A small network was shown many inputs. Here are its activations along a few directions, one row for each input.
In each table, some parts of the input vary, and every possible input appears once, in random order.
A made-up example of a description, with smaller parts first: one of 3 separate values, together with either a single point or one of 9 places along a line or (one of 5 places around a ring, together with one of 6 places along a line).
Shared parts are said once, and a part with two or three values counts as separate values.

Other details of the inputs shift rows strongly along two fixed directions, in all tables alike. That doesn't count.

A family of inputs:
r1: [-234,-300,26,-541,-645,3,-286,-46,-315,-106,-431,51,42]
r2: [-293,-593,23,-782,-626,121,191,121,-198,52,-209,180,-72]
r3: [236,-4,-430,741,-17,247,241,349,-52,-285,159,-54,8]
r4: [-284,-454,42,-642,-962,78,-257,34,-497,-186,-426,89,-6]
r5: [-114,70,276,-460,705,-206,141,-333,460,347,56,-11,127]
r6: [212,78,-303,507,-37,175,121,144,-3,-251,184,-52,-9]
r7: [407,220,-581,565,-21,133,83,194,105,-415,36,-130,-25]
r8: [233,-42,-480,429,179,325,591,529,201,-174,243,69,-59]
r9: [-98,62,349,-453,615,-150,141,-333,467,312,190,61,89]
r10: [-250,-387,58,-732,-830,-43,-323,53,-455,-35,-548,94,-99]
r11: [-333,-419,-54,-698,-773,-43,-324,-25,-413,-84,-669,-14,44]
r12: [274,131,-306,402,-87,133,50,90,54,-312,141,-104,-24]
r13: [196,198,-253,422,-11,197,81,339,-96,-220,134,29,-124]
r14: [-232,-496,-19,-666,-864,-146,-304,-15,-399,-24,-463,-3,-86]
r15: [-184,79,533,-27,477,-213,-136,-373,149,387,367,-4,70]
r16: [-220,50,643,88,505,-168,42,-311,107,477,210,79,89]
r17: [-149,146,611,-23,429,-179,-24,-397,141,394,229,67,37]
r18: [-316,42,606,58,550,-52,-89,-294,95,368,262,89,236]
r19: [-105,61,448,-428,574,-87,177,-327,448,329,349,73,76]
r20: [-343,-448,195,-359,-583,69,-118,192,-485,108,-293,159,-42]
r21: [357,262,-281,412,-86,84,153,175,21,-230,78,-25,-127]
r22: [265,304,-450,304,102,44,-24,271,11,-221,-157,-98,-80]
r23: [290,282,-268,338,-24,155,19,278,-26,-269,115,-10,-120]
r24: [-243,146,573,-48,487,-62,-156,-382,136,289,289,73,186]
r25: [-105,144,513,-118,426,-249,-204,-416,211,323,329,-54,59]
r26: [344,269,-364,392,-33,18,111,162,56,-232,-71,-46,-121]
r27: [311,256,-449,363,12,-27,104,174,49,-198,-219,-120,-104]
r28: [125,-27,-271,557,26,96,156,335,-87,-103,194,-51,-58]
r29: [389,218,-742,513,-32,14,64,351,26,-355,-93,-204,-105]
r30: [-137,153,352,-114,546,-267,-219,-539,289,314,14,-131,197]
Each input here is: one of 5 places along a line, together with either a single point or one of 5 places around a ring.
Q: The inputs of r4 and r1 match in every part but the place on the line of 5. If r19 is changed in the same way as r4 into r1, which row does it become?
A: r9
Q: Which other rows does r12 become when the place on the ring of 5 takes its other values? List them by row number.
A: r4, r21, r23, r25
Q: Which other rows agree with r11 in the place on the line of 5? List them by row number.
A: r5, r22, r27, r29, r30

A family of inputs:
r31: [-5,162,285,226,522,53,114,-149,253,172,427,39,76]
r32: [26,-36,-187,-145,-262,-32,-138,-17,-66,-143,-252,-59,-21]
r33: [190,57,-363,50,-259,0,-41,135,-68,-241,-215,-96,-104]
r34: [-100,-217,33,-91,-529,30,-162,30,-310,-86,-163,4,-7]
r35: [86,224,136,21,604,-84,132,-212,406,154,254,-23,75]
r36: [1,177,319,207,522,-7,122,-142,242,208,435,39,27]
r37: [-81,-287,-131,-327,-422,84,62,109,-129,-104,-170,58,-40]
r38: [-86,190,95,227,787,-206,108,-128,297,373,-25,-80,163]
r39: [99,-87,-275,74,-257,188,160,309,-90,-224,23,39,-84]
r40: [33,309,323,332,477,-96,-110,-230,164,188,327,-19,63]
r41: [269,282,-275,255,395,81,229,135,307,-127,209,-44,-12]
r42: [167,-125,-419,17,-371,154,196,332,-90,-257,-86,16,-135]
r43: [-73,-296,-101,-330,-425,50,73,92,-118,-90,-167,46,-38]
r44: [136,-170,-354,98,-393,199,202,321,-120,-272,-27,11,-86]
r45: [237,244,-146,397,313,146,239,171,200,-107,293,25,-28]
r46: [-379,-300,478,-826,-48,-168,-128,-395,41,350,-145,69,90]
r47: [243,211,-144,403,314,116,236,147,227,-75,318,3,-34]
r48: [-411,-351,573,-662,-107,-105,-130,-343,-49,344,-28,126,95]
r49: [-9,166,309,227,521,12,135,-168,258,177,429,32,68]
r50: [142,7,-353,206,-420,126,-42,277,-225,-304,-137,-34,-80]
r51: [-9,-239,-439,318,-215,89,158,431,-270,-86,-333,-32,-35]
r52: [79,341,217,183,540,-166,-116,-269,265,164,212,-66,57]
r53: [126,36,-222,272,-343,129,-42,233,-256,-250,-59,10,-88]
r54: [-421,-242,628,-479,-164,-174,-365,-432,-186,343,-61,75,112]
r55: [13,-227,-471,225,-202,71,163,405,-224,-77,-402,-73,-9]
r56: [25,-119,-155,-291,-225,48,95,114,-17,-93,-168,49,-69]
r57: [251,273,-189,314,347,112,234,143,251,-95,237,7,-26]
r58: [-13,-64,-123,-106,-295,-7,-144,-6,-141,-124,-192,-44,-22]
r59: [197,326,-84,552,267,69,-16,85,59,-119,281,-56,22]
r60: [-174,96,265,434,736,-129,75,-98,138,390,154,-1,137]
r61: [29,364,282,238,522,-112,-108,-246,182,154,253,-21,66]
r62: [-34,-104,-116,-307,-409,-60,-168,1,-172,-123,-361,-11,-69]
r63: [10,-30,-27,43,-192,-20,-120,-25,-124,-79,-56,-37,-7]
r64: [-25,-19,-6,25,-154,-13,-141,-52,-114,-69,-49,-17,9]
r65: [27,-17,7,20,-188,-30,-136,-5,-126,-38,-66,-13,-29]
r66: [-20,-160,-139,-215,-255,74,91,155,-84,-117,-81,42,-62]
r67: [301,361,-288,387,328,-35,24,2,219,-175,93,-143,1]
r68: [41,47,-33,-60,-145,-29,-132,-13,-87,-67,-150,-14,-24]
r69: [163,32,-337,152,-285,41,-33,147,-106,-267,-143,-88,-56]
r70: [-384,-160,573,-658,-96,-242,-362,-440,-99,339,-187,22,102]
r71: [162,-63,-400,-45,-222,81,187,239,12,-216,-100,5,-128]
r72: [-440,-336,670,-626,-108,-83,-145,-296,-116,382,37,150,80]
r73: [50,64,-111,-114,-111,-50,-137,-18,-13,-91,-183,-63,-7]
r74: [-436,-317,694,-619,-93,-104,-120,-328,-120,380,23,168,55]
Q: The inputs of r45 and r74 match in every part but one. If r65 is changed in the same way as r45 into r74, which row does it become?
A: r40
Q: The inputs of r58 and r64 match in every part but one. If r70 is changed in the same way as r58 into r64, which row does it become?
A: r50
Q: Describe the family of inputs behind these rows.
A: one of 4 places along a line, together with either a single point or (one of 2 separate values, together with one of 5 places around a ring)
Q: Which other rows does r35 become when the choice among 2 separate values takes its other values? List them by row number.
A: r67

A family of inputs:
r75: [135,84,-160,147,66,69,118,111,85,-112,108,-10,-31]
r76: [14,11,-36,31,80,9,73,61,35,24,-10,11,-1]
r77: [-84,94,303,154,356,-26,-1,-140,97,195,252,34,71]
r78: [137,135,-151,221,61,31,9,46,49,-106,51,-42,-15]
r79: [-53,-31,28,-77,-83,-42,-91,-44,-63,13,-78,-17,7]
r80: [-168,-80,282,-309,48,-79,-46,-173,27,189,-11,59,32]
r81: [-75,-86,61,-133,-1,-8,22,-42,14,55,-17,14,26]
r82: [64,61,-59,54,-45,1,-43,8,-7,-73,12,-30,-15]
r83: [24,-14,-89,17,4,35,72,73,21,-34,10,-2,-13]
r84: [-97,-74,121,-117,96,-49,22,-84,47,125,-11,10,50]
r85: [-187,-149,236,-275,44,-91,-41,-154,15,207,-57,36,55]
r86: [33,-5,-54,8,22,32,71,28,54,-23,39,11,-10]
r87: [41,11,-15,-5,58,24,59,3,79,-17,80,14,-3]
r88: [121,47,-209,174,54,82,122,141,63,-108,52,-13,-23]
r89: [-43,-84,-55,-56,-179,-32,-70,29,-119,-23,-154,-21,-9]
r90: [-5,274,392,282,652,-50,21,-235,262,238,455,27,99]
r91: [-45,-13,57,-89,-77,-47,-89,-74,-43,20,-52,-13,3]
r92: [-63,-447,-317,-146,-946,207,23,387,-499,-294,-322,71,-136]
r93: [112,66,-174,185,106,54,130,140,57,-59,30,-18,-26]
r94: [98,-39,-243,350,-155,150,125,289,-131,-165,24,4,-54]
r95: [-32,-22,73,-99,-77,-35,-91,-93,-27,3,-28,-14,19]
r96: [40,5,-116,100,-48,-6,-28,49,-40,-54,-78,-32,-4]
r97: [151,80,-182,145,28,86,123,139,60,-130,82,-5,-51]
r98: [-59,-85,52,-142,-44,-1,30,-42,11,32,-12,20,12]
r99: [-94,-105,116,-251,-226,-49,-137,-86,-117,28,-122,13,-14]
r100: [-64,-63,68,-146,-20,-16,21,-42,15,53,0,22,2]
r101: [64,57,-82,64,-64,11,-32,30,-35,-73,-34,-23,-32]
r102: [-122,-84,202,-250,-100,-83,-154,-176,-44,95,-60,13,28]
r103: [127,150,-155,220,63,31,4,91,18,-105,14,-33,-21]
r104: [-154,-92,201,-231,-55,-95,-154,-175,-52,128,-92,7,42]
r105: [-62,-39,110,-152,28,-22,16,-66,27,80,10,30,-1]
r106: [-126,-147,71,-211,-222,-66,-122,-44,-157,53,-206,5,-5]
r107: [-95,-68,106,-122,75,-52,17,-58,30,123,-19,12,31]
r108: [133,170,-120,208,77,24,5,56,41,-94,43,-28,-24]
r109: [144,57,-194,155,23,90,130,125,73,-144,90,-14,-25]
r110: [119,165,-84,222,150,10,10,-11,87,-67,89,-50,12]
r111: [27,52,-35,76,35,-11,-40,-25,7,-29,-7,-38,21]
r112: [117,80,-169,163,91,71,120,130,61,-84,58,-12,-32]
r113: [132,113,-209,245,14,30,22,140,-17,-120,-42,-37,-28]
r114: [-82,-29,129,-146,76,-30,4,-61,34,105,0,35,19]
r115: [-56,-17,147,-169,52,-26,2,-76,49,80,40,44,9]
r116: [-113,-74,178,-261,-159,-69,-150,-121,-85,67,-100,26,5]
r117: [121,160,-117,221,123,16,1,47,43,-72,44,-45,-14]
r118: [-75,-31,90,-56,19,-75,-84,-101,-23,74,-72,-23,45]
Q: The inputs of r117 and r101 match in every part but one. If r79 is changed in the same way as r117 into r101, which row does it become?
A: r91
Q: The inputs of r84 and r98 match in every part but one. If r94 is changed in the same way as r84 into r98, which row does it become?
A: r92
Q: Describe the family of inputs behind these rows.
A: one of 4 places along a line, together with either a single point or (one of 2 separate values, together with one of 5 places along a line)
Q: Which other rows does r113 become when the place on the line of 4 takes its other values? List them by row number.
A: r103, r108, r116
Q: Which other rows agree with r95 in the place on the line of 4? List them by row number.
A: r75, r82, r87, r90, r97, r99, r102, r109, r115, r116

A family of inputs:
r119: [286,165,-456,249,-39,162,144,269,74,-333,61,-53,-68]
r120: [-146,-79,132,-89,-63,-10,-56,49,-141,101,-89,59,-3]
r121: [137,667,239,382,676,-307,-480,-483,223,119,71,-193,136]
r122: [280,119,-350,373,-113,170,180,255,8,-296,136,-25,-93]
r123: [-82,156,423,67,403,-96,-70,-285,156,238,335,17,70]
r124: [-34,-23,45,206,99,0,27,5,-24,71,87,-18,29]
r125: [-111,-172,94,-88,-93,-24,21,-47,-69,88,-64,12,23]
r126: [-74,-297,-185,-401,-679,113,-28,164,-273,-207,-294,57,-83]
r127: [-270,-191,321,-424,-114,-84,-92,-112,-123,222,-182,96,29]
r128: [-212,-96,247,-88,82,-37,-92,-108,-69,178,-13,30,85]
r129: [189,224,-70,243,268,31,132,-22,215,-62,253,-32,-22]
r130: [117,77,-177,-23,-2,49,54,133,46,-107,-28,3,-58]
r131: [249,122,-317,440,-93,152,134,319,-70,-230,113,-6,-127]
r132: [-18,165,307,-87,451,-141,-18,-319,288,207,265,-27,65]
r133: [-159,68,413,-326,294,-120,-79,-276,144,279,71,74,49]
r134: [-229,-159,345,-459,-154,-55,-123,-139,-112,177,-117,110,5]
r135: [-46,-234,-217,12,-472,151,-40,219,-268,-213,-148,17,-11]
r136: [-246,-138,470,-551,64,-210,-137,-341,55,335,-32,50,26]
r137: [-114,-130,91,-137,-97,31,-49,-59,-44,10,-33,32,71]
r138: [197,235,-66,241,298,13,143,28,202,-15,202,-7,-56]
r139: [-50,-214,-35,-67,-289,44,8,21,-110,-63,-57,11,12]
r140: [18,-267,-330,-94,-419,48,79,199,-160,-159,-246,-44,-59]
r141: [23,285,224,183,702,-62,29,-271,382,175,330,-24,152]
r142: [148,141,-101,298,292,23,124,-36,222,-42,219,-53,41]
r143: [-105,-47,156,-124,-104,19,-86,22,-130,55,-23,73,-26]
r144: [117,177,-1,236,462,-53,75,-143,307,46,266,-80,82]
r145: [244,83,-486,304,-13,154,136,254,82,-313,28,-76,-5]
r146: [146,238,-140,206,395,-5,120,84,208,-2,89,-34,3]
r147: [-156,-18,288,-154,16,-12,-125,-134,-52,107,89,54,43]
r148: [270,97,-460,321,-7,77,215,315,51,-212,-19,-62,-105]
r149: [31,-146,-212,-114,-486,159,22,218,-211,-247,-143,44,-73]
r150: [-108,-128,-8,-213,-19,-34,-16,-34,-3,53,-139,-16,49]
r151: [246,96,-370,406,-43,123,220,330,-17,-201,20,-16,-103]
r152: [-11,33,67,175,101,-21,37,55,-32,91,70,16,-23]
r153: [183,228,-13,295,281,32,127,44,155,-12,228,9,-46]
r154: [215,90,-458,346,10,161,198,294,36,-251,-25,-48,-32]
r155: [-132,-129,83,-127,-55,12,-10,-18,-70,62,-101,30,50]
r156: [-56,-207,-96,-111,-229,6,63,45,-88,-12,-151,-7,-19]
r157: [-319,-125,468,-525,122,-174,-115,-285,21,363,-119,86,71]
r158: [-237,-228,281,-439,-136,-139,-47,-156,-73,244,-172,61,-7]
r159: [-204,-377,69,-228,-511,20,-114,2,-284,-6,-151,34,10]
r160: [20,-64,-217,-115,-788,-166,-515,-60,-452,-239,-582,-157,-80]
Q: The inputs of r147 and r123 match in every part but one. If r150 is changed in the same way as r147 into r123, which row does it become?
A: r140
Q: The inputs of r153 and r134 match in every part but one. If r152 is changed in the same way as r153 into r134, which row does it become?
A: r120
Q: Describe the family of inputs behind these rows.
A: one of 2 separate values, together with either a single point or (one of 4 places along a line, together with one of 5 places around a ring)
